A small network was shown many inputs. Here are its activations along a few directions, one row for each input.
In each table, some parts of the input vary, and every possible input appears once, in random order.
A made-up example of a description, with smaller parts first: one of 5 places around a ring, together with either a single point or one of 9 places around a ring or (one of 2 separate values, together with one of 6 places along a line).
Shared parts are said once, and a part with two or three values counts as separate values.
In the rows, zero is written as 128.

Other details of the inputs shift rows strongly along three fixed directions, in all tables alike. That doesn't count.

A family of inputs:
R1: [160 155 165  58 148 119  79  21 150 103  95]
R2: [119 101 105 149 108  97 158 170  89 136 121]
R3: [114 125  85 127 160 121 135 107 119 187 152]
R4: [140 110  92 161 129 137 134 146 124 172 137]
R5: [135 119  92 140 115  74 154 117  63 129 128]
R6: [145 167 183  82  94  96 131 106 123  43  93]
R7: [156 126  80 130 118  98 126  70 101 186 120]
R8: [136 169 203  78  87  99 132 106 121  48  99]
R9: [148 118  88 123 167 136  93  72 126 157 126]
R10: [118 105 116 123 153  95 133 167  69 103 116]
R11: [161 154 179  67 105  80 133  83 122  83  78]
R12: [120 103  86 137 160 132 122 150 125 169 125]
R13: [129 119  84 169 113 140 128 145 123 159 144]
R14: [153 116  88 158 138 131 134 118 122 161 135]
R15: [110  99 120 149 103  90 170 214  78 103 113]
R16: [135 179 176  54 135  96 105  49 130  78 108]
R17: [141 115  78 150 118 106 137 132  98 166 125]
R18: [ 98 119 118 108 146  79 165 158  86 123 128]
R19: [142 131 137 145 120 180 108 114 182 168 141]
R20: [132 112  94 115 158 124 109  79 133 194 127]
R21: [106 103 122 109 144  72 155 197  66 110 101]
R22: [156 139 120 146 128 194  93  87 203 177 138]
R23: [100 114 102 120 148  61 160 148  52 102 128]
R24: [114 119 175 146 108 178 129 173 178 124 137]
R25: [127 140 139 152 102 189 102 123 186 147 148]
R26: [116 101 112 171 122 113 167 199  85 106 141]
R27: [ 95 114 177 136 142 187 104 178 161 103 142]
R28: [171 168 156  67 102  92 112  47 138 102  78]
R29: [158 118  91 138 129 123 123  72 132 189 128]
R30: [112 126 154 125 145 204  87 130 208 166 143]
R31: [112  95 132 160 119  97 181 228  75  91 125]
R32: [113  94 102 150 160 143 115 138 112 154 145]
R33: [ 73 134 188 120 132 166 142 218 165  91 148]
R34: [108 128 156 154  96 177 122 160 172 121 144]
R35: [118 131 148 159 105 179 122 154 172 109 149]
R36: [ 92 107  97 144 151  94 152 163  73 123 148]
R37: [140 121  70 157 117 110 136 129  99 151 127]
R38: [114 128  85 150 160 152 110 113 137 160 163]
R39: [119 123 171 148 114 159 140 177 147 110 138]
R40: [146 111 100 135 129  71 160 120  64 142 120]
R41: [114 130 169 153 110 164 138 185 146  93 146]
R42: [146 158 177  39 135  92 103  48 136 116  82]
R43: [112 149 138 133 150 197  84  79 197 154 167]
R44: [ 99 122 175 148  94 157 146 240 150  72 119]
R45: [ 86 107 179 140 139 175 118 218 143  83 139]
R46: [116 108 101 169 113 124 149 161 102 130 147]
R47: [110 124  92 121 153  63 154 154  53  95 121]
R48: [128 126 154 149 119 156 136 173 147 112 136]
R49: [155 160 172  55 145 105  91  57 130  74  83]
R50: [116 152 143 116 152 197  98 102 219 153 152]
R51: [114 100 112 105 147  75 146 147  80 138 105]
R52: [132 103  96 118 159  93 121  99  80 141 119]
R53: [104 120  99 129 153  88 148 160  77  99 131]
R54: [ 92 110 105 127 151  92 166 172  85 141 142]
R55: [144 122  84 169 135 140 133 129 119 149 146]
R56: [156 122  95 145 134 114 134  99 106 169 135]
R57: [155 123  69 164 138 127 128  98 108 173 150]
R58: [105 162 213  44 125  80 151 147 124  37  92]
R59: [106 129 114 108 149  83 158 164  86 121 128]
R60: [113 119 173 148 108 169 140 212 166  93 125]
R61: [145 140 125 145 112 193  90  85 200 184 145]
R62: [134 108  92 104 155  85 129 105  97 161 107]
R63: [ 76 125 167 141 137 167 131 202 157  75 151]
R64: [143 121  78 145 114 106 130  86 106 168 130]
R65: [144 171 187  81  92  96 129 107 119  48  97]
R66: [136 123  83 164 115 148 117 101 134 185 148]
R67: [161 125  76 143 135 102 131  55  95 176 140]
R68: [127 138 137 155 104 192 105 136 193 130 141]
R69: [145 110 103 142 130  96 152 119  91 147 126]
R70: [149 166 199  81 103 102 136 114 128  36  93]
R71: [100 148 157 123 146 195 112 153 207 128 151]
R72: [151 123  62 160 121 137 113  73 135 192 141]
R73: [135 132 145 161 126 198 114 148 193 134 146]
R74: [180 183 138  80 110 107  98   9 144 107 100]
R75: [103 118 187 147 102 168 142 213 159 101 132]
R76: [157 163 165  51 144 133  80  30 185 129  89]
R77: [144 121  89 169 133 148 125  98 126 178 159]
R78: [133 134 146 161 121 206 105 105 202 147 162]
R79: [158 135  75 141 122 106 122  65 100 168 138]
R80: [136 155 204  62  83  72 142 117 109  55  76]
Each input here is: one of 8 places around a ring, together with either one of 4 separate values or one of 6 places around a ring.
Changing only the place on the ring of 8 turns R51 into R62. The same change can be made to R78. Which row results? -> R26
Changing only the place on the ring of 8 turns R41 into R57. The same change can be made to R33. Which row results? -> R59
Change only the place on the ring of 8 in R73. List by row number the other rows that result. -> R14, R31, R39, R40, R48, R56, R69
Change only the choice among 4 separate values in R59. List by row number the other rows that result. -> R10, R21, R38
List by row number the other rows that have the place on the ring of 8 in common with R5. -> R20, R24, R32, R34, R36, R40, R54, R67, R80
Change only the choice among 4 separate values in R16. List by row number the other rows that result. -> R30, R33, R45
List by row number the other rows that have the place on the ring of 8 in common with R50. -> R6, R9, R14, R28, R53, R60, R68, R70, R76

A family of inputs:
R81: [130 108 100 149 150 165 109 122 153 182 145]
R82: [143 155 154 100 107 119 127  90 144 119 112]
R83: [129 115  99 148 121  93 154 162  78 117 121]
R84: [141 153 170 112 100 126 124 105 137  84 120]
R85: [163 142 111  74 156 102  94  15 129 167 103]
R86: [124 108 125 158 133 170 119 153 161 156 142]
R87: [127 150 172  96 114 122 131 121 148 101 115]
R88: [124 118  91 121 143  79 150 131  79 151 125]
R89: [128 150 177  99 115 132 124 133 148  72 110]
R90: [122 118 118 141 101  91 165 173  84 117 122]
R91: [171 117  62 161 128 147 103  54 142 217 139]
R92: [115 118 132 130 126  95 157 167  81  90 127]
R93: [115 126 128 143 141 171 112 147 163 134 145]
R94: [150 119  73 147 118  82 146 119  72 141 121]
R95: [114 110 153 163 113 182 128 191 164 125 138]
R96: [ 97 119 133 146 152 174 113 151 158 134 159]
R97: [129 148 159  96 135 125 117  98 135 100 124]
R98: [116 123 130 172 123 176 125 154 155 135 158]
R99: [108 109  98 128 152  91 144 165  78 119 124]
R100: [115 152 175  74 133 119 119 108 151 101 111]
Changing only one part turns R93 into R88. The same change can be made to R94. Which row results? -> R90
Describe the family of inputs behind these rows. -> one of 4 separate values, together with one of 5 places along a line
Start at R96 and move only the place on the line of 5, one step at a time. The first step leads to R97. Which rows follow, in order? -> R92, R98, R84

A family of inputs:
R101: [135 117 101 136 120  49 180 168  36  94 113]
R102: [150  97  27 154 130  52 157 106  38 196 124]
R103: [144 133  47 120 161  90 116  56  91 170 132]
R104: [155 161 149 118 117 141 115  76 158 113 128]
R105: [141 140 145 125 116 128 134 131 135 108 121]
R106: [143 158 167 104 102 130 126 104 155 102 115]
R107: [109 141 153 100 128 124 134 145 143 117 119]
R108: [143 149 163 115 115 140 110  90 145  94 123]
R109: [ 93 122 119 143 133 122 155 185 110 122 147]
R110: [129 137 151 121 101 126 131 131 135 114 121]
R111: [128 126 136  84 149  51 145 124  52  80 100]
R112: [104 118 155 173 112 177 147 221 156  96 150]
R113: [125 135 179  83 135 126 122 107 149 121 112]
R114: [139 130 139  96 106  53 150 124  59  88  91]
R115: [145 129 127  79 158  93 109  75 111 135  98]
R116: [106  97 127 121 143  81 165 178  71 127 122]
R117: [117 161 156  94 134 130 111 106 147  78 124]
R118: [155 143 127  97 108  93 124  72 119 139 101]
R119: [176 127  58 125 143  62 135  50  60 162 114]
R120: [ 94 119 122 136 133 119 154 188 113 126 140]
R121: [129 139 146 127 101 125 133 124 130 110 127]
R122: [118 115 121 154 111 121 157 187 111 123 133]
R123: [105 102 119 192 118 203 117 180 169 157 167]
R124: [ 94 113 108 136 145 124 138 191 112 114 131]
R125: [161 130  96 124 127 137  94  46 149 190 120]
R126: [135 113  79 160 176 207  74  72 190 219 170]
R127: [143 160 166 106 102 129 127 100 152  99 119]
R128: [135 147 145 130 106 124 139 122 131 105 131]
R129: [147 155 167 111 117 134 118  97 145  85 119]
R130: [114 126 165 106 136 125 135 132 130 117 128]
R131: [139 152 164 105  98 128 120  97 148 107 116]
R132: [103  96 121 135 157 124 134 186 104 126 127]
R133: [110 145 136 111 138 129 121 131 133  91 130]
R134: [134 145 144 133 106 133 137 126 139 110 133]
R135: [151 147 161 107 120 140 112 100 155 105 111]
R136: [124 142 176  91 134 126 124  98 142 111 125]
R137: [111 104 132 170 123 171 127 190 143 127 144]
R138: [129 139 111  84 135  48 154 110  68 122 102]
R139: [143 153 168  98 103 128 125 112 158 108 105]
R140: [158 129 104 115 127  90 136 102 106 145 102]
R141: [117 100  82 148 155  87 157 131  65 162 149]
R142: [134 125 152 118 118 131 120 136 133 109 108]
R143: [114 129 161 112 137 124 136 125 127 114 135]
R144: [141 137 144 121 117 126 133 134 137 113 114]
R145: [117 104 123 157 122 128 142 183 101 112 131]
R146: [123 150 204 122 106 187 103 132 190  73 129]
R147: [110 112 124 164 111 126 146 176  98 109 143]
R148: [111 116 123 161 105 122 154 178 104 115 142]
R149: [113 106 114 167 114 134 141 172 106 127 143]
R150: [146 136 141 104 116  87 146 134 104 101  96]
R151: [112  89 102 132 151  92 156 164  81 163 126]
R152: [120 103  41 138 163  90 134 134  80 175 126]
R153: [176 137  88 125 142 135  97  36 146 184 123]
R154: [139 132 135 134 122 145 113 108 139 121 130]
R155: [125 123 130 116 157 136 110 112 130 130 131]
R156: [123 139 182  86 133 127 123 107 147 113 119]
R157: [123 113 120 155 120 123 154 188 110 118 131]
R158: [119 159 163  89 125 127 124 107 152 107 123]
R159: [112 126 145 145 156 202  92 123 187 137 161]
R160: [131  92  53 193 135 168 114 125 136 217 162]
R161: [123 103 120 152 127 127 145 191 110 121 122]
R162: [ 87 112 102 174 150 199 112 187 174 147 170]
R163: [123 130 136 121 154 139 110 108 132 118 140]
R164: [107 138 155  99 127 124 135 153 145 117 116]
R165: [143 139 169  98 115 134 108 109 151 105  98]
R166: [137 151 170 109 103 132 114  95 142  92 119]
R167: [103 114  86 146 151 133 128 163 118 140 143]
R168: [139 134 149 124 121 131 128 133 132 101 118]
R169: [163 132  93 124 127 136  94  39 146 190 123]
R170: [ 92 124 119 146 133 119 156 182 106 116 152]
R171: [154 133  94 155 125 211  74  46 223 230 154]
R172: [118 101 119 154 124 126 140 183 103 121 126]
R173: [111 148 143 111 129 122 136 126 132 111 136]
R174: [158 130  76 142 127 130 120  73 137 194 135]
R175: [ 79 100 168 163 149 219 111 226 191 117 158]
R176: [146 102  48 186 147 131 133 117  99 185 156]
R177: [175 134  90 121 142 136  96  42 151 187 116]
R178: [133 135 151 117 106 127 135 144 146 119 110]
R179: [109 109  93 211 119 209 119 158 176 182 188]
R180: [119 152 157  82 135 129 107 117 155  93 105]
Changing only one part turns R140 into R101. The same change can be made to R125. Which row results? -> R166
Changing only one part turns R172 into R137. The same change can be made to R144. Which row results? -> R157
Describe the family of inputs behind these rows. -> one of 8 places along a line, together with either one of 4 separate values or one of 6 places around a ring
Change only the choice among 4 separate values in R109. List by row number the other rows that result. -> R103, R111, R136
List by row number the other rows that have the place on the line of 8 in common with R142. -> R107, R113, R118, R132, R139, R150, R161, R169, R180
List by row number the other rows that have the place on the line of 8 in common with R163. -> R104, R108, R117, R128, R129, R141, R147, R170, R179
